These are the activations of a small network on made-up records, seen along a few directions, one row for each record.
Each row is followed by the record's values for the fields Zak, Sosam, Bunu, Sep, Vesak.
A field that a record lacks is left out.
Other fields move the rows too, some of them a lot.
Strong random noise was added to every row along 16 fixed directions; ignore it. To show where, here is one row again and again, with new noise each time:
[-199  574  212  288  454 -368  110   -4 -147 -381  415 -273 -125 -126
  163  366  -12    4  -33  -37 -225  320  436 -352 -243 -314  -30  278
 -129   41 -350   64  -46  188]
[ -16 -303 -129  371    9  526  122 -124  -85  135   18  -55 -309 -112
  -17   75 -125   -1  -65  130 -101  254 -110   42 -288   27  334 -252
 -451  -45  -10 -119 -346  222]
[ 250 -182   26  -28 -437  189  125 -131  306   76  -84 -162 -109  171
   39  -87   57  238  211 -393  223  -20   76 -185   97 -129   27  -49
   -7 -262  385  230 -229   94]
[ 171  -53   42  420   46   -5  331 -403 -374   10 -213  229  -71   79
  -74   72  -79 -157  -76  402   10  359 -324 -124 -196   28 -193 -374
  306 -169 -418 -151 -409   75]
[ 189 -293   53  359 -426  389 -138  285  131  343   67 -114   53   55
 -520   -9  299   60 -541  -56 -589  -24  166  126  181  406   -2  -50
 -304  -47  -56  -49  -47 -153]
[-127  471  341  -35  208 -772   92 -298 -563 -375   -1  -46  248  286
  549  -12  188   50    7  348  230  298  -78   43  -11 -200 -195   18
  447 -389 -372 -185 -280   39]
[ -75 -394 -225  168   -7  424   92 -215 -326    1  320 -105  193  -49
 -306 -257  125   70  406 -205   74 -114 -252  145   57 -106   51  -13
   87  -93  -19  116  -64 -444]
[  45  326  102   72 -361    8  112  -70    6   20 -106 -298 -115  404
 -101  628   88  -36  188 -325 -179  191  425 -333   64 -246   78   47
 -453  -21  170  295 -122  -85]
[-372  142  174 -254 -167 -436 -207  -23   30 -259 -130   14  -56 -202
   18  -77  110  312 -463  -41 -117  111  218  347  489 -102 -215  482
 -271 -147   78  -34   62   90]
[ 162   33  106   10  323  274  411  -84   45   59  168  -28   21 -220
 -595 -314 -105 -416  251 -150   45 -164 -200 -310   29 -365 -266  172
  343   15  212  413 -185  347]
[-216 -396 -158 -216  212 -180    6 -218  170 -204  345 -443  166 -227
   97 -572 -178  268  262   -9  288   75  125  198    0  260  311 -222
 -377 -202  270 -200 -184  151]
[-205 -150  241 -266 -240  281 -344 -188 -187 -278 -236  174 -228   -3
  514  -34  -12   37  -40  -26   45 -337 -484  481  -17 -123   77  142
  255  -21   32 -154  243 -357]
[ 380  165  416 -209 -683 -216 -150  397  604 -219 -448 -370   -6  215
   13  -13  252  463 -583 -114 -272 -264  596  276  -78  640 -205 -458
  -83 -315  210 -138  247  197]
[-798  221  -46  -12  442  170  -32    4 -536 -145  168 -191  190  265
  178  183   79 -207  116  515  179   19  -99  296   35 -105  673  -31
 -280  128   41 -120  -74  144]
[-199 -190  -87   21 -724  162 -195   16  415   16 -388 -235 -395   59
  273  190  182  483 -304 -268    1  140  251   -4   94  126  241  -39
 -495   -7  186   34  -58    2]
[-125  416  100  -89   -7 -385  163  218 -361 -197  160 -699  248  181
  358 -193  622  126  203 -132  233  206  292 -184 -261 -229   84  -65
  -93 -358  -78  204 -396  146]
[-263 -306   16 -255   14  -67  -92 -266  -26 -587  -55  338 -216 -395
  244 -246 -294  256  -78  123  274   26  -67  408  180   80   31  -23
  -85 -214   70 -252   69   35]
[ -97   16  132 -117 -155 -291 -162  -59 -153 -336  -97  297 -132 -371
   43  -63    8  -68 -293  -11 -106  112  -47    1  171  -30 -328  216
  111  -75 -301  -46   43 -239]

[ -16  135 -484  268   -6  330 -186  161 -349  619  183  -45  108  242
  479  335 -182  258  457   37  470  201 -145   44 -405 -327  680 -262
 -454 -293  235  -95 -370   93]  Sep=e2
[ 294 -115 -111   12 -133 -178 -218  -80 -368  225  128  361  291 -118
   47  -89  -63  166   -3  -17  -37  184 -112  438   43 -145 -158  100
  -55 -553  -50 -240 -197 -224]  Zak=g2 Sosam=s1 Bunu=h2 Sep=e1 Vesak=y1
[-126 -309 -231  133   -7  191 -340  178  221  202  473  -23  -29 -251
 -147    9   76  231  -92 -366 -358   -4  237   82  236   25  149  519
 -423  219   23    6  199 -353]  Zak=g1 Sosam=s3 Bunu=h1 Sep=e1 Vesak=y2
[-295  -25 -276 -158 -187  -74   92  239   20   -7  -25  141  -16 -414
 -520 -179  211  132 -206 -277   95  142  258  -52  596 -277 -236  473
 -389  -38  169  392  -40  137]  Sep=e1 Vesak=y2
[ -18 -337 -222 -110 -107  184  -87   95  336 -154  -34 -135 -203 -485
   76 -341  -32  159   28 -201   98  -86    9  -25 -318  193   51 -185
  -66   85  -12  -15  104  -29]  Zak=g4 Sosam=s1 Bunu=h1 Sep=e1 Vesak=y1
[-280  -58  -81  215   41  262  -11  -17  182   20   18  -62 -289  -69
   91  139  -58  183 -164   19  -11   79   13  -30   -9  -96  246  125
 -209  186   38   21   -8  246]  Sep=e1
[ 198 -318 -177  134 -259  428  288  225 -187 -149  -28 -173   16    5
 -450 -143  275  -90  156  -80    4  -87   93 -173 -118  405  -15 -602
 -170    9 -131  148  -16 -300]  Sep=e2
[ 256   40  743 -171  -94  240  -97   52  526  161 -304  218 -409  258
   80   -2 -176 -487 -548  140 -304 -380 -337 -178  333   63 -101  307
  374  267  337   32   73  454]  Sep=e2
[ 201   91   18 -155 -369 -296 -270  293 -274  217  138  -25  622  118
 -222 -138  382 -292  -46 -114 -178 -118   24  -28  155  137 -193   -6
  263 -252 -191   51   21 -571]  Zak=g3 Sosam=s1 Bunu=h2 Sep=e1 Vesak=y1
[ 200 -207  102  261  -32  286   88  -43  347  338  -74  -94  -35  196
  -21 -163  -15  127 -292  114  -98 -143 -202   79  -42  198   28 -119
  265   23   75 -127    0  298]  Sep=e1 Vesak=y1
[  99   -8  162 -211  158  240  557 -123  143 -183 -355   43 -333   76
 -149  -85  -89 -260  165   72  254  -34  -35 -159   30 -160  -34 -121
  -27   77  408  264 -173  628]  Zak=g1 Sosam=s1 Bunu=h2 Sep=e2
[-249 -269 -158  341  302 -221  475 -641  335 -392  340   41  -17   60
 -225   41 -190  115  286   21  233  354  279 -551  371   29   38   52
  290  188 -138  110  -91   93]  Zak=g4 Sosam=s1 Bunu=h2 Sep=e1 Vesak=y1
[ -28 -245  291  148  159  545  444 -439 -548  217 -132 -272  159  716
 -277  -11  136 -365   69  449 -233  -30 -453  540  117  -35  270 -235
 -206  -97  236 -110 -334  237]  Zak=g3 Sosam=s1 Bunu=h2 Sep=e1
[-281  -76 -437 -135 -235   32   66   91   92  -12 -138  104 -252 -416
 -255   58 -108 -144  154 -299  291  161   81 -555  226 -162  -10   87
 -370  275   45  381    2 -133]  Sep=e2
[  48 -440 -150  481 -154  594  202  166  148  388 -251 -303 -435 -212
  393 -546  421  234 -483  124  127  127 -507 -110 -551   96  175 -277
  145   39 -251  -46 -414  516]  Sep=e1
[ 463  138   23  320   10 -179 -333  348 -261  209  100  593   56 -442
  215 -194  188  204 -403   50 -135   29 -294  127 -333 -110 -511  217
  705 -311 -584 -183  -67 -176]  Zak=g4 Sosam=s3 Bunu=h2 Sep=e1
[-415  -25   65  -56  162 -393  167 -133 -153 -239  -82 -349   82   56
  110 -341  422  131 -219  315   45  277   48  136  135  126    4   44
  -61   13 -178  -82 -256  241]  Zak=g1 Sosam=s1 Bunu=h1 Sep=e1
[-428  402 -529  209  162 -356    9  -29   38   93 -190 -285 -169 -746
  -28   33  -91  432  -55 -127  137  409   89 -104 -578 -443 -209  103
 -207   83 -318  150 -134  305]  Zak=g3 Sosam=s1 Bunu=h2 Sep=e1
[-284  339 -546 -138 -140 -341  -33  226 -212 -554  -92  533  226 -209
  275  253  -81  656  280  -25  842   27  406  151   11 -115   -1 -286
  229 -378 -111    6  371 -167]  Sep=e1 Vesak=y2
[-571 -336 -193  -56 -108 -253   18 -219  144 -399 -329  322 -170 -316
 -142 -203  -12  289 -485  322  160  197    7  174  540  337 -126   24
  -31  184 -210 -157  124   34]  Sep=e1 Vesak=y2
[-205    8 -164  177 -208  219  150  267  151 -384 -226  419   42  -55
 -245   14  118  451 -303  287  397 -119  249  187  177  242   55 -372
  340 -211   24   27  130  351]  Zak=g3 Sosam=s1 Bunu=h2 Sep=e1
[ -35 -293  154    8  199  288  133 -246  231   55  -76 -374 -369 -113
   13 -236  -58 -400   32   15 -214  -45 -329 -268 -280  113   94  -51
  -29  441  -18   38 -137  119]  Zak=g4 Sosam=s3 Bunu=h2 Sep=e2 Vesak=y2
[-301 -291   -1  132  344    1  130 -205  392 -304  262 -677 -207 -128
   41 -176  139  281  -44  -73 -325  133  368   78 -224  287  230   34
 -408  337  -71 -117   63  148]  Zak=g1 Sosam=s3 Bunu=h2 Sep=e1 Vesak=y2
[ 206   -7   59  -53  -64 -536  142 -272 -166 -472  178  529  -99  -92
 -258  317 -302 -252  220 -108   14  438  377 -604  543   20 -340   96
 -204  -78 -199   98 -144 -387]  Sep=e2
[-281  -50  143 -248  -68  173 -453  336   51 -532  122 -196 -428 -327
  416  188  136  -77 -114 -225 -397 -151  279   69 -280  219  278  135
 -522  382 -171 -101  406 -454]  Zak=g1 Sosam=s1 Bunu=h1 Sep=e2 Vesak=y2
[  62 -351 -125  372 -196  198  111 -122  137  165  197 -214   58  238
 -214    5  197 -107   98  -84 -103  123   10 -520   91  269  144 -175
   78  206 -210  101 -167 -314]  Sep=e1
[-374  272    8 -348 -319  -11   44  100  -56  199 -717 -503 -109  500
  340  243  418 -277   48  185  159   99  -22  -95 -184  -25  413 -258
 -394  245  236  168 -277  243]  Zak=g4 Sosam=s1 Bunu=h2 Sep=e1 Vesak=y2
[ 181 -214  171  364  206  179  102  -82  168  362  290 -725 -108  -39
 -169 -315  146   24 -190 -107 -550  102  -61  -48 -297  139  -23   50
 -297  120  -85  -61 -274  184]  Sep=e2 Vesak=y1
[ 198 -141 -137 -154 -269 -561 -184  149  114  272   60  124  321 -140
 -364 -157  -97 -256 -233   36 -129  251  238 -309  411  472 -187 -130
 -288  -96  -95 -109 -131 -255]  Sep=e2 Vesak=y2
[-110  233  -47  -81  405 -307    4 -104  319   59  224  175    2   -2
  394   15 -387  176  198   47  471  113   86 -205  115 -339  208  300
  141  -71  316  -11  -96  541]  Zak=g4 Sosam=s1 Bunu=h1 Sep=e1 Vesak=y2
[ 427  355  558  -40 -188 -156   23  -54 -331 -176  -78  -66 -110  494
  613  252  405  -28   94 -277 -183  -95  -79  -46 -157 -349 -312  268
  442 -175 -184   83   59 -328]  Zak=g1 Sosam=s1 Bunu=h2 Sep=e2 Vesak=y2
[-456  342 -404 -148 -169 -265 -165   53   11  347 -232   -1  228   65
 -458  443 -129   41   49  -32   47  128  241   -5  403 -173   47  199
 -490  196  213  199  104  -90]  Sep=e1 Vesak=y2
[ 516 -177  551 -115 -301  173  392 -325   66  -37 -572  149 -406  188
 -276 -115   16 -347 -233  -29 -274  -70 -336  -61  227  -29 -576   -1
  218  -30  132  158 -189  183]  Sep=e2 Vesak=y1
[-140  279  131  -60 -344 -264  -82 -240   16  610 -750  -77 -150  308
  145  172   43  273 -526  204  -95  266 -259  425  245 -299 -177  287
 -281 -150  274  -79 -332  484]  Sep=e2 Vesak=y1
[-246 -341  -69 -316 -275 -211 -508  -53  146 -123  128   58  124   94
  327   20   31 -344  156  -14   -2  -48  -31 -297  228  422  361   -1
   41  339 -143 -142  157 -753]  Zak=g1 Sosam=s1 Bunu=h1 Sep=e1
[-206   16  187 -447  282 -110  -67   65 -485 -144  151  -30  442   89
   -1 -418  187 -448  170  269  118 -252 -275  352  176   15   91   31
  187 -134  104  -60  -35 -103]  Zak=g2 Sosam=s1 Bunu=h2 Sep=e2 Vesak=y2

Which values does each new row have?
[ 268  316  267 -340 -630  108  -29  354 -317  -56 -721  232 -175  166
   99  228  374  -96 -246  -43  -37  -69   20  272  -42 -162 -246 -111
 -139 -354  161  151 -104   51]  Zak=g2 Sosam=s1 Bunu=h2 Sep=e2 Vesak=y2
[ -14  326    7  619  719  280 -191  -21  106  611  494 -279    6  -77
   30   75 -358  538 -114   42 -308 -180 -262  441 -438 -373   55  415
  103   83   46 -216  135  410]  Sep=e2
[  32 -224   20 -145  203  -65 -173  380  161  143  330   97    6 -672
  -78 -692   14   -5 -517  -56 -117  -29  -66  179  176  -18 -133  444
 -163 -150   72  -73  -49  378]  Sep=e1
[  93 -153  -75 -554 -263 -425   -3 -283 -130   61 -285  220   42 -209
  106 -266 -262 -508  256  -16  383  295 -259 -293  188 -163  -80  -74
 -174 -262  194   69 -472    4]  Zak=g3 Sosam=s1 Bunu=h2 Sep=e1 Vesak=y1
[-174   65   53  -80   49 -387   73 -190  237 -206 -323 -370   27 -167
  -43 -364  122   64 -127   55   14 -190 -234 -136 -206  260 -448 -163
  647  352 -396   11  278 -141]  Sep=e1
[-158   97  265   43  254  -76 -235 -116  175   73  287 -251   36  387
  -60  469 -258 -216  -82  193 -562   38  298   78  157  253  380  148
 -526  333  134 -242  138  -38]  Zak=g1 Sosam=s1 Bunu=h1 Sep=e1
[  46  146  213 -354 -127  332  -52   48 -626 -106 -206 -145   49  327
  111  320  198 -477  326  -67 -260 -225 -133  427 -264 -205  157 -100
 -336  -37  111   41  114 -404]  Zak=g2 Sosam=s1 Bunu=h2 Sep=e1 Vesak=y2
[  39  -80  -88   64 -351 -396  -41 -153  186  304 -125 -352  112  128
 -289   59  178  218 -203 -207 -359  294  289  -47  271  178 -234  106
 -421   30  -60   14 -108 -216]  Sep=e1 Vesak=y2
[ -11  456  448   10  -86  344 -131  347 -237 -185 -244  335 -284  188
  158  572  103 -488 -371  192 -325 -227  -94  -26 -107 -176   32  129
  187  177 -161   70  246   38]  Sep=e1
[ -10 -150 -351  411    4  111  345 -485 -728  237   -4 -348  395  457
  -15 -144  479  334  603   31  255  178 -461  182 -266 -223 -107 -264
  405 -187 -357   48 -332 -496]  Zak=g1 Sosam=s1 Bunu=h1 Sep=e1 Vesak=y2
[  68  -33  246 -360 -293   45   40 -272   75 -388 -362  401 -460  178
  583  234  -48  138  148 -190  279   61   10   93  219 -395   21  298
  -14 -184  353   85  -57  127]  Zak=g1 Sosam=s1 Bunu=h1 Sep=e1 Vesak=y2
[  61  250 -245 -108 -162 -241 -189 -277   99  207 -359  353  -56   46
  354  438 -523 -164  383  -44  393   -6 -327 -416 -233 -208  -47 -156
  432  188 -104    9  166 -319]  Sep=e1
[-312  109   52  -94 -194  -63  163 -154 -334 -503 -181 -126  320  780
  176  287  271  157  321  248  376 -212   98  162  229  282  233 -500
  304   -8  -60  -41  294 -398]  Sep=e1
[-201   20 -108  276  504  597  202  -27  119  174  -39  -47 -146 -195
 -349    1 -242   51  -93  272 -128 -171 -199  403 -353 -136  147  -36
    6  212  155  -39   95  589]  Zak=g4 Sosam=s1 Bunu=h1 Sep=e1 Vesak=y1
[-132  -33  -48 -104   71 -306  240  -68  -18 -133  -67 -331  267  237
 -233   -7   42 -241   -2  275  -46  135  279  -94   76  486  105 -469
 -262  118  -98 -116   23   -5]  Sep=e1 Vesak=y2
[ -56  -31 -151  314 -305 -147 -133  -78  652  140 -273  556 -162  -38
 -311  427 -359   71 -480  186  -59  152  183 -454  393  351 -109  -46
  277  308 -172  -48  172   40]  Sep=e1 Vesak=y2
[ 562 -278 -111  636 -224  284 -187  223   37  161  322  103 -255 -215
  540   63  162  545 -239 -230 -238  277  150   50 -635   99   92 -154
  -70 -377 -412 -301 -166 -114]  Zak=g4 Sosam=s1 Bunu=h2 Sep=e1 Vesak=y2
[-200  365 -416  274  -84 -389 -188  108  -92  180  -10  539   78 -135
 -285  613 -195   18  -39   56   67  363  269 -486  279  -78 -135  144
  -37  175 -352   94   30 -337]  Sep=e2 Vesak=y2
